These are the activations of a small neural network, seen along a few directions. Each row is one input.
In each table, some parts of the input vary, and every possible input appears once, in random order.
A made-up example of a description, with smaller parts first: one of 6 places along a line, together with either a single point or one of 9 places around a ring or (one of 2 separate values, together with one of 5 places around a ring).
Shared parts are said once, and a part with two or three values counts as separate values.

Other details of the inputs shift rows strongly along two fixed directions, in all tables alike. That doesn't count.

A family of inputs:
x1: [-20  13 -15 -13  -1   6 -17  -8  23  17  -8]
x2: [-15   5 -24  65  42 -27 -13 -14  22 -12   8]
x3: [ -7  21 -11 -59 -59  32 -15  13   4  43  10]
x4: [ 15  -6  11 -51 -52  -7  -2  30 -34   3   0]
x5: [ 18   2  31 -71 -45  34  -3  31 -19   3  15]
x6: [  4  19  26  67  24 -54  -2  23  -2 -27  25]
x7: [-55 -68   4   3  37  38  29 -28 -25   0 -69]
x8: [ 18  28  30  11 -23 -19  18  31  -4  -3  23]
x9: [ 24  33 -24  58  34 -40  -9  12  28 -27  21]
x10: [  2  19 -15 -50 -31  26 -21  19   3  23   8]
x11: [ 36  44 -11  -9 -31 -20   5  19   0  -1  49]
x12: [  7  18 -24   4 -10  -1 -14   1  -6 -14   9]
x13: [ 20  35 -19   5  -5 -15 -18  22  16  -4  21]
x14: [  2 -30  15  44  48   8   6 -50  12   7 -51]
x15: [ 13  25  19  58  10 -47  -1  28  -5 -39   6]
x16: [ -3 -45  11 -22  14  24  13  -7   3  -4 -20]
x17: [ 14 -19  16  74  38 -21 -11 -27   2   2 -20]
x18: [ 15  11  37 -65 -66  14 -17  31 -35   7  41]
x19: [  9 -18   6  14  25 -27  16  15   6 -11 -11]
x20: [-41 -40 -20 -19  46  46  23 -57   2   3 -33]
x21: [-13 -21 -21 -40  10  52   7 -19  -9   9 -12]
x22: [-28 -28 -17 -36   7  42   3 -28 -24  15   2]
x23: [ 47   8  23 -39 -37  23 -15  13 -22  29  -8]
x24: [-22   5 -13 -42 -13  27 -13 -12  10  23 -10]
x25: [ 12  29 -12 -36 -48  16  -7  12   1  23  24]
x26: [ -5  17 -15 -17 -27  15  -6   3  14  25   7]
x27: [ 11  38 -12 -54 -49  12 -32  35   5  27  19]
x28: [ -7  10 -26  19   4  -2 -17  -5   6 -10  -5]
x29: [-42 -77   2  -3  31  36  48 -39   1  19 -52]
x30: [-43 -67  17   6  30  60  38 -46   7   4 -43]
x31: [-41 -48 -30 -10  35  53  14 -48 -16  -5 -39]
x32: [ 10  46 -19   5 -32 -25 -36  29  12   0  18]
x33: [-21  -1 -23 -29 -20  32 -20  -6  -5  14 -16]
x34: [ -6  -8  10 101  60 -55  39  -1  25 -21 -15]
x35: [  6  23  -8 -77 -45  30 -11   1 -13  19  16]
x36: [ 29  40  27  29   4 -42   1  49   2 -26  24]
x37: [ -7   1 -19  18  17  -4  -6 -13  -5  -6  19]
x38: [-11  -1  15  82  71 -64  28  -5  24 -30 -20]
x39: [ 29  30 -16   0   6 -17  -2  16   3 -15  31]
x40: [-34 -24  29 -37  10  38  22 -18 -14   7 -32]
x41: [-14 -29  20 -24 -16  35   1  -6 -21 -15 -19]
x42: [ -9 -18  17 -26   7  14  21  18 -18   8 -23]
x43: [ 47  19  14  62   0 -38 -21   4  -4 -14 -11]
x44: [ 61  33  23  41 -24 -34  -5  11   6  11  13]
x45: [ 28   7  21  25 -11 -55 -13  24   1 -19  40]
x46: [ -4 -19  13  -3  18 -26  20  -6   5  -4 -16]
x47: [-34 -60   3  41  51 -15  19 -25  -3  -4 -29]
x48: [ 19  30 -22  13  -9 -19 -12   9  -6 -23  22]
x49: [-18   2 -13 -52 -15  36  -7 -16   1  21  -7]
x50: [-24   1 -22  33  23  -8 -18 -11  17   5   3]
x51: [ -9   4 -25  74  49 -31  -7 -17  20 -21  12]
x52: [ 11  21 -18   6 -12   1   5  -1  11   4  20]
x53: [ 14  -6  21  -4   3 -27   8  -1  14 -16   7]
x54: [ 36  46 -12  -5 -34 -19   0  21   4  -1  47]
x55: [-64 -74  10   9  50  32  29 -34 -24  15 -50]
x56: [ 24  40 -12   2  -2 -28  -5   5   9 -15  32]
x57: [-16  15 -10 -61 -51  27 -34  14 -11  39  15]
x58: [  1 -33  15 -12 -11  14  24 -10   6   5  -6]
x59: [ 21  25  29  36  15 -45   2  11  22 -34  20]
x60: [ 11 -20  14 -42 -40   9  -6  10 -22  -9  -3]
Description of these inputs: one of 5 separate values, together with either a single point or one of 5 places around a ring or one of 6 places along a line.
- The inputs of x50 and x33 match in every part but the choice among 5 separate values. If x47 is changed in the same way as x50 into x33, which row does it become? => x4
- The inputs of x8 and x36 match in every part but the choice among 5 separate values. If x25 is changed in the same way as x8 into x36, which row does it become? => x13
- Change only the place on the line of 6 in x33. List by row number the other rows that result. => x12, x28, x31, x32, x48
- Which other rows agree with x56 in the choice among 5 separate values? List them by row number. => x1, x14, x20, x24, x35, x38, x40, x46, x49, x53, x59
- Change only the choice among 5 separate values in x17. List by row number the other rows that result. => x14, x23, x43, x44

A family of inputs:
x61: [ 25  29  26 -53 -89   9  -8  14  -9  55  48]
x62: [  0 -16  -5 -73 -20  53 -34 -18  -2  35 -32]
x63: [ 12 -41  12  27  46  17  -2 -49  14  10 -36]
x64: [-16  -3 -49 -10   4  19   4 -29  27  25 -11]
x65: [-58 -41   2 -77 -12  55  -9 -22   7  53 -31]
x66: [-16  31  17 -17 -11 -28 -12  16 -21  -1  39]
x67: [ 34  53 -16 -21 -13 -40  -9  45 -16 -16  70]
x68: [-25 -43  23  40  47  -8  20 -36  26  23 -17]
x69: [-27  11 -34 -74 -16  68  16  -4  -5  28  -9]
x70: [ 22  31  11  97  25 -42  11  13   2  -7   0]
x71: [ 36  55  -9 -21 -30 -65   2  21 -12 -29  55]
x72: [-16  22  12  60  25 -72   0  -6  14 -37  27]
x73: [  6   6 -17 -10  26 -29  15  21  32 -21  -1]
x74: [ 29 -16  41 -55 -51   3   8  35 -32  20 -14]
x75: [-30  15  11  10  11 -11  12  18  32 -18  -7]
x76: [  0 -30  -6 -34 -20  48 -12 -39 -23 -12 -14]
x77: [  4  36  31  13 -18   0  16  16   2  17  36]
x78: [  1 -23 -18  74  56   4 -17 -17   9 -38  -2]
x79: [ -6 -15  -2  -7  28  33 -23 -12 -20 -11  -6]
x80: [ 17 -43  25  34  52   9  17 -30  19 -23 -42]
x81: [-51 -42  -6  35  40  18   5 -12   4 -10   4]
x82: [ -3  20 -22   6  27 -16  26  14  32 -31  -7]
x83: [ 17   7  -5  24 -40 -31 -21  38 -20 -20  27]
x84: [  4 -11   5  62  53  35  14 -43  13  -8 -29]
x85: [-12 -38  40  31  35 -16  32  -5  26  -6 -12]
x86: [ 31  11   0  82  -4 -48  -6  -5   9  17   0]
x87: [ -2  10  12 -49 -72   6 -16  35 -15  -1  59]
x88: [ 42  20  -4  12 -32  -9 -32  18  -4 -34  40]
x89: [-34 -11 -23  12  42  72  -7 -40  13   4 -50]
x90: [ 39  28  14 -58 -37   2 -30  36   5  -9   2]
x91: [ 13  25   9  25 -20 -64 -15  17 -27 -23   9]
x92: [ 26  16 -26  -5 -27 -25   4  25   0 -29  56]
x93: [ -5 -12   0  16  28  -1 -10 -44  -9 -32 -21]
x94: [ -7  -5 -14  72  45 -55 -22   6  28   3 -34]
x95: [  39   33    8  -48 -101  -29  -27   49  -50    0   41]
x96: [-23 -38 -11  11   3  20 -10  11 -31   2 -13]
x97: [ 55  34  41 -64 -60  29   1  24 -20  -6  12]
x98: [ 13  42   7  23 -14 -43  -7  52   6 -23  -9]
x99: [ 10 -30  17  17   6 -15   0  -8 -10  31 -27]
x100: [ 25  11   8  13  14 -19  48   6  14 -23   8]
x101: [-61   2 -12  46  49  18   9 -17  35   3 -20]
x102: [ 36  44  -6  26   4 -20  33  12   5  -1  41]
x103: [-32 -38 -31 -90   0  56   7 -28   3  45 -32]
x104: [ -5   3   1 -11  13  34  -4  -5  16 -23 -40]
x105: [ -8  10   2  29  16 -41 -15  13 -34 -10  -3]
x106: [ 12 -15 -18 -32 -22  35  26 -35  -3  45   8]
x107: [-57 -24 -23  22  33  49   4 -19  -4  21 -63]
x108: [ 13  -3  30  28   1 -13  25  16 -10 -12 -27]
x109: [ -1  -5 -22 -54 -40  70 -35 -34   3  42 -26]
x110: [-11 -25 -33   5  15  -3  26 -31  -1 -25   6]
x111: [-30 -29   1 -33  -5  33 -13  11 -49  18 -18]
x112: [  3 -43   2 -45 -26  89  -5 -63 -13  48 -35]
x113: [ 11   8 -36  59  41 -39   7  12  12 -38  41]
x114: [-40 -56   6 -74 -14  53   1   6 -19  28 -69]
x115: [ 23  50 -13 -37 -15 -38  -3  24 -27 -11  53]
x116: [-30  11 -22  77  34 -32 -11 -22  57   7  -2]
x117: [ 46  14  -2  22  17 -52  19   2  18   6  31]
x118: [-36 -28   0  22   7  -5   9 -25   6 -17   8]
x119: [-54 -42  15 -62   2  42   9   0  13  16 -35]
x120: [ 21  34  55 -69 -75   7  18  44 -15  14  36]
x121: [ -3  37  17 -19 -21 -23 -21  43 -17  -1  58]
x122: [-25 -16 -31  51  14  -2 -17 -22  18  26 -44]
x123: [ 29  43   4  21  14 -36 -32   5 -18 -30  24]
x124: [ 24 -19   9  -1  25 -20  42   2  14 -10   2]
- Describe the family of inputs behind these rows. => one of 4 separate values, together with either one of 6 places around a ring or (one of 2 separate values, together with one of 5 places around a ring)
- The inputs of x115 and x66 match in every part but the choice among 4 separate values. If x69 is changed in the same way as x115 into x66, which row does it become? => x101
- The inputs of x82 and x98 match in every part but the choice among 4 separate values. If x73 is changed in the same way as x82 into x98, which row does it become? => x114
- Change only the choice among 4 separate values in x109. List by row number the other rows that result. => x64, x116, x122
- Change only the place on the ring of 5 in x70. List by row number the other rows that result. => x74, x86, x99, x108
- Change only the choice among 2 separate values in x73. List by row number the other rows that result. => x124

A family of inputs:
x125: [ 32  30  19   8 -35 -41 -19  36  -1   4  25]
x126: [20  9  7 13 -6 -5  0 -7  0 10  0]
x127: [  4  -6  10  19  17   1  10  -9  14  11 -26]
x128: [ -8 -15  13 -70 -27  48  21  -5  -5  25 -15]
x129: [ 32  36  19   7 -35 -41 -17  42   1   0  15]
x130: [ -6  12  13  43  21 -39   2  21  11 -19   0]
x131: [-27 -17  -3  95  68 -37   9 -18  17 -33 -17]
x132: [ -3   4  12 -71 -39  16  12  25 -18  15   7]
x133: [ 15  10  10 -63 -46  28  10   3 -14  17  19]
x134: [-16 -32  11 -58 -13  51  23 -19  -3  26 -13]
x135: [ 31  14   0  48  22 -32  -7  -6  11 -18   4]
x136: [ 24  11   6 -62 -44  30   4  11 -19  10  22]
x137: [ -1  -2  12 -68 -39  14  10  19 -19  18  18]
x138: [27 11  2 13 -4 -3 -6  1 -3  0  4]
x139: [-15 -35  -7  61  51  -8  -4 -29   7 -21 -34]
x140: [-54 -62 -10  -9  40  46  33 -45  -8   6 -40]
x141: [-35 -50  -7 -56   9  53  18 -28 -24   5 -25]
x142: [-21 -33  -2  67  44  -6   5 -30   9  -8 -34]
x143: [ 14  63 -20  36  -9 -56 -35  37  17 -19  47]
x144: [ -7 -26   4  59  51  -8  13 -29  27   3 -30]
x145: [-14   4 -24 -73 -33  58  -4 -13   0  29   5]
x146: [ 20  37  20  17 -19 -54 -14  45   0 -13  37]
x147: [ 39  33   7  13 -34 -33 -25  34 -13 -10  26]
x148: [-31 -57  -8 -13  41  55  25 -54   3  -3 -39]
x149: [ 36  61 -19   4 -30 -25 -32  21  16  10  36]
x150: [ 31  44   8  31  -9 -63 -22  40  -5 -35  40]
x151: [-47 -62 -14 -11  42  51  28 -40 -12  -2 -38]
x152: [-21 -18  -6  92  70 -32   5 -13  13 -40 -16]
x153: [-13  19 -26 -87 -50  34 -13  14 -16  25  24]
x154: [ -6  16 -25  16  -4  -3 -30  -1  12   7   1]
- The inputs of x132 and x128 match in every part but one. If x140 is changed in the same way as x132 into x128, which row does it become? => x133
- Describe the family of inputs behind these rows. => one of 5 places around a ring, together with either a single point or one of 5 places along a line
- Which other rows agree with x154 in the place on the ring of 5? List them by row number. => x125, x129, x139, x142, x147
